A small network was shown many inputs. Here are its activations along a few directions, one row for each input.
In each table, some parts of the input vary, and every possible input appears once, in random order.
Descriptions start from the smaller parts, as in this example, which fits no table here: one of 5 places around a ring, together with either a single point or one of 11 places along a line or (one of 2 separate values, together with one of 6 places along a line).
Shared parts are said once, and a part with two or three values counts as separate values.

Other details of the inputs shift rows strongly along two fixed directions, in all tables alike. That doesn't count.

A family of inputs:
x1: [ -3  -8   1   7   1   6  15 -21  -7  13   7  -2 -20]
x2: [-14  -3   3   2  13   3   1 -19 -16   4  -3  -2 -19]
x3: [ -2 -11   5  16   4  17  -7 -19  11   5  22  -7 -26]
x4: [ 18  27  11 -35 -37  -5   8  56  43 -18 -12   1  35]
x5: [  8  33  18  36 -20 -19  -2  17  -1 -13   3  31  22]
x6: [ -5 -18   7   9   7  -8   1 -14 -15  13   1  -1 -15]
x7: [ 12 -27 -19 -56   3   1  -6  16  24  -6 -22 -32  15]
x8: [ -4 -17   0   8   5 -12  -4 -20 -16  10   8  -6  -6]
x9: [-11  -2 -11   6   6  -2  -6 -27 -13  -2   1  -6 -12]
x10: [ -4  -9  -8   7  13   8  10  -8 -17  10   3   5 -22]
x11: [  8  33  24  29 -16 -13   4  19  -2  -4   4  40  25]
x12: [  2  44  14  35 -27  -9   6  11   4  -8  12  20  26]
x13: [ -9  -3  -8   7   7   0  -3 -24 -12  -7  -4  -3 -21]
x14: [ -4 -11   2  11  21   4   1 -15 -16   5  -7  -6 -10]
x15: [-10  -8   3   8   1   2   9 -20 -10  18  11 -12 -11]
x16: [ -7  -6  -1   8   0  -1   7 -22 -10  11  13 -14 -12]
x17: [  8 -26 -26 -62  -4   8   5  24  22   7 -15 -19   3]
x18: [ 22  24  -4 -29 -24  -7  -7  50  37 -25 -23   2  53]
x19: [ 16 -33 -13 -49   7  19 -19  22  46 -13 -13 -23   3]
x20: [ 14 -28 -21 -59   3   6  -1  14  26   0 -24 -22  15]
x21: [  7 -25 -24 -59  -4   3   0  27  20   0 -13 -29   2]
x22: [ -3  -7  -5  14  -4  -1   9 -22  -5   3   6 -10 -22]
x23: [  2  43  16  32  -9  -4   5  30  -8 -12   7  28  17]
x24: [  1 -22   6  16   9   6 -18 -17   4   4  18   2 -19]
x25: [ 14  24   5 -36 -25   0   6  70  31 -13 -18   9  34]
x26: [ -8  48  23  23 -11  -5  -2  15  -6  -8   4  29  30]
x27: [-11  -8  -6   7  12   4   4  -7 -21  15   7  -5 -13]
x28: [ -8  -8   6   9   2   3  12 -16  -9  14   6  -9 -20]
x29: [ -9  -3  -2   0  12   6   3 -23 -14   3  -2   6 -19]
x30: [ -5  49  19  23 -11  -8  -4  13  -5 -15   6  26  29]
x31: [ -4  48  18  21 -11  -3   1  11  -4  -9   4  36  30]
x32: [ 11 -26 -28 -53  -8   3   2  26  24  -7 -21 -26  -9]
x33: [-11  -2   0   3  12   1  -1 -21 -15  -3  -1  -4 -19]
x34: [  6 -24 -11 -57  -1  19 -19  17  45 -14  -9 -19  -6]
x35: [ -6 -11  -1  10  20   2  -2 -18 -17  10  -2  -9  -1]
x36: [  6  33  25  32 -15 -18  -1  20  -4 -10   6  29  24]
x37: [ -2 -17  -7  13   0 -13  -6 -23 -13   7   5  -4  -8]
x38: [ -4 -12  -5  16  17  18 -11  -7   3   3  18   0 -27]
x39: [  1 -11  -3   9  21   6   4 -19 -14   4  -6   2 -10]
x40: [  0 -10  -1  12  21   1  -1 -17 -15  -2  -4  -8 -10]
x41: [ -6  -8  -2   6   0   4  12 -25  -8  17  12  -4 -11]
x42: [  5  33  21  28 -17 -14   1  15  -3   0   8  37  34]
x43: [ -7 -18   4   8   6  -9  -2 -18 -16  17   6  -3  -6]
x44: [ -6  -7 -17  12   6   0   1 -13 -17   5   7  -7 -15]
x45: [  1 -11  -9  16  15   0  -2 -20 -12  -5  -8  -7 -12]
Description of these inputs: one of 5 separate values, together with either a single point or (one of 2 separate values, together with one of 4 places along a line).
Question: Changing only the choice among 5 separate values turns x44 into x12. The same change can be made to x32. Which row results?
Answer: x22
Question: Changing only the choice among 5 separate values turns x5 into x45. The same change can be made to x24. Which row results?
Answer: x19
Question: Which other rows does x33 become when the choice among 5 separate values takes its other values? List them by row number.
Answer: x4, x23, x36, x40
Question: List by row number the other rows that have the choice among 5 separate values in common with x9.
Answer: x2, x13, x26, x29, x30, x31, x33, x34

A family of inputs:
x46: [ -5 -23   2   2  14   8   1 -22  -7  17   7  -6 -16]
x47: [ -3 -14 -13   7  14   9   3 -25  -9   3   4 -15 -20]
x48: [-11 -18 -10   3   8   3  -8 -28  -8   8  13 -14 -19]
x49: [ 16  18  -4 -66 -26   4 -11  68  52 -24 -24  -1  46]
x50: [  1  30  22  20 -12   0   2  10   7  -8   1  21  13]
x51: [ 6 25 11 27 -6  2  4 21  2 -1  9 17 21]
x52: [ -6 -19   4   1  13   5   3 -24  -8  10   5 -10 -23]
x53: [ -6 -16 -11   2   5   3  -2 -27  -6   5  10  -9 -23]
x54: [-10 -14  -7   3  15   9   0 -19 -13   4   0  -5 -31]
x55: [ 20 -35 -23 -75  -9   2  -9  27  45 -14 -28 -29   8]
x56: [ -6 -19  -5   3   5   0   0 -20  -9  10  13 -11 -27]
x57: [  3  31  18  17  -9   1   0   7   7 -10   3  21  20]
x58: [ -5 -24  -7   5   6   3  -1 -19  -8  17  14  -7 -21]
x59: [  1  29  13  22 -20  -4   0  13   6  -9   9  20   8]
x60: [ -5 -22  -8   7  18   1 -13 -26 -10   2   3 -12 -15]
x61: [  4  31  11  27 -11   2   5  17   4 -11   2  15  11]
x62: [-11 -18 -11   0   1 -13  10 -29 -27  16   2 -12 -16]
x63: [ -4 -21  -9   3  12 -15   4 -27 -28  11  -8 -10 -11]
x64: [  6  23  15  25  -9  -6  -5  14   4 -15  -1  21  12]
x65: [ 17 -32 -21 -75 -10   7   3  36  42  -5 -22 -38   3]
x66: [  7  21  17  24  -6  -8  -5  17   2 -11   3  20  15]
x67: [  0  34   9  17  -4   3  -2  14  -1 -13   3  25  14]
x68: [ 1 26 13 19 -2  3 -1 22 -2 -2  7 27 17]
x69: [-14 -13 -12  -4  15  -7  10 -23 -32  14  -7  -7 -16]
x70: [ 13 -29 -29 -81 -14  -7  13  30  27   2 -34 -39  16]
x71: [ 0 30 15 18 -4  1  0 22 -3 -9  5 24 11]
x72: [  1  32   9  25  -5   2  -3  14   2 -10   7  11  24]
x73: [-10 -16  -3  -4  10  -9  12 -31 -25  18  -6 -11 -10]
x74: [  1 -29  -5   8  16   1  -6 -17 -10  11   4  -5 -16]
x75: [-2 31 20 18 -6  1 -6  7  5 -8  6 17 25]
Question: What do these inputs look like to the network?
Answer: one of 5 separate values, together with either a single point or one of 5 places along a line
Question: Changing only the choice among 5 separate values turns x75 into x60. The same change can be made to x73. Which row results?
Answer: x63
Question: Start at x49 and move only the place on the line of 5, one step at a time. The first step leads to x67. Which rows follow, in order?
Answer: x54, x71, x68
Question: Which other rows does x58 become when the place on the line of 5 takes its other values? List them by row number.
Answer: x48, x53, x56, x59
